Each row below is a small network's average activation on inputs in which a field has the value named, seen along a few directions.
Related values have similar rows: they may be neighbours, one step apart, or belong to one group.
(in the rows, 500 means zero)
Strong random noise was added to every row along 2 fixed directions; ignore it. To show where, here is one row again and again, with new noise each time:
[352,414,663,564,530,487,443,444,621,612,471,516,493,527,482,538,462,456]
[383,453,701,564,550,424,459,356,581,608,492,530,506,573,462,483,437,499]
[325,346,594,566,483,586,436,587,675,610,434,486,467,454,529,631,516,390]
[663,503,727,595,458,252,677,186,412,517,509,483,501,695,545,415,516,625]


Values of FEFU:
guzog: [501,611,354,649,606,737,502,541,527,463,678,478,501,533,401,500,364,599]
lafi: [330,566,517,326,700,598,337,500,472,404,420,491,618,374,339,463,196,506]
tata: [253,421,462,491,474,583,281,839,806,622,391,566,376,332,554,698,544,278]
kogud: [715,414,132,475,358,803,494,811,552,300,523,278,416,429,556,682,579,439]
lisiz: [506,607,489,599,411,279,456,401,343,487,508,585,435,504,548,421,661,465]
nupil: [444,474,335,313,617,715,344,658,612,341,593,512,549,353,301,564,312,374]
lokof: [521,706,521,469,477,197,401,382,288,510,650,622,615,486,409,339,501,551]
guki: [569,737,277,509,567,711,623,721,552,453,557,394,507,494,565,474,629,525]
lakap: [268,351,547,423,428,599,370,644,809,613,379,459,483,396,536,754,530,340]
rin: [494,357,660,492,583,489,499,375,450,508,441,580,518,597,584,344,437,645]
gog: [536,499,720,340,471,467,569,375,482,621,420,564,558,584,576,483,448,586]
kipit: [418,485,309,543,589,421,532,471,210,578,529,616,502,424,336,288,594,462]
FEFU is arranged as a line.
List every value one step from nupil, in the order listed. -> lafi, kogud
List every value one step from tata, in the order listed. -> lisiz, lakap
List every value one step from kipit, in the order listed. -> lokof
List every value one step from guki, in the order listed. -> guzog

Values of GUSI:
sufak: [212,447,233,389,538,845,225,866,747,536,471,467,482,282,255,670,346,262]
rere: [443,354,705,414,657,585,462,384,662,512,343,482,443,604,502,482,403,508]
nat: [562,555,434,564,610,345,507,371,365,347,582,548,508,492,404,386,365,558]
bup: [677,386,395,431,284,405,525,556,258,323,456,461,537,408,649,456,668,476]
teni: [613,586,680,532,423,278,595,278,493,513,485,469,492,625,544,563,575,549]
bobel: [691,688,278,498,581,672,733,686,464,353,552,356,512,495,610,442,597,595]
mipev: [590,514,786,514,538,347,506,329,625,518,510,539,511,624,558,527,438,575]
kazu: [439,316,673,421,642,651,576,429,509,567,444,518,635,466,497,514,298,588]
bif: [442,542,426,477,365,520,440,573,431,596,444,589,404,372,492,533,585,408]
zuz: [448,555,270,558,558,838,444,721,565,446,642,403,466,475,467,519,524,527]
zivi: [74,517,576,565,451,465,160,590,702,809,502,594,494,461,363,605,426,369]
kivi: [695,417,426,633,301,250,761,488,308,499,505,538,475,547,716,472,843,446]
GUSI is arranged as a line.
A walk along GUSI starts at bobel and steps to its neighbour zuz. Put sufak, rere, bup, mipev in the order it reaches them. -> sufak, bup, mipev, rere
Fewest steps between kazu and nat? -> 8
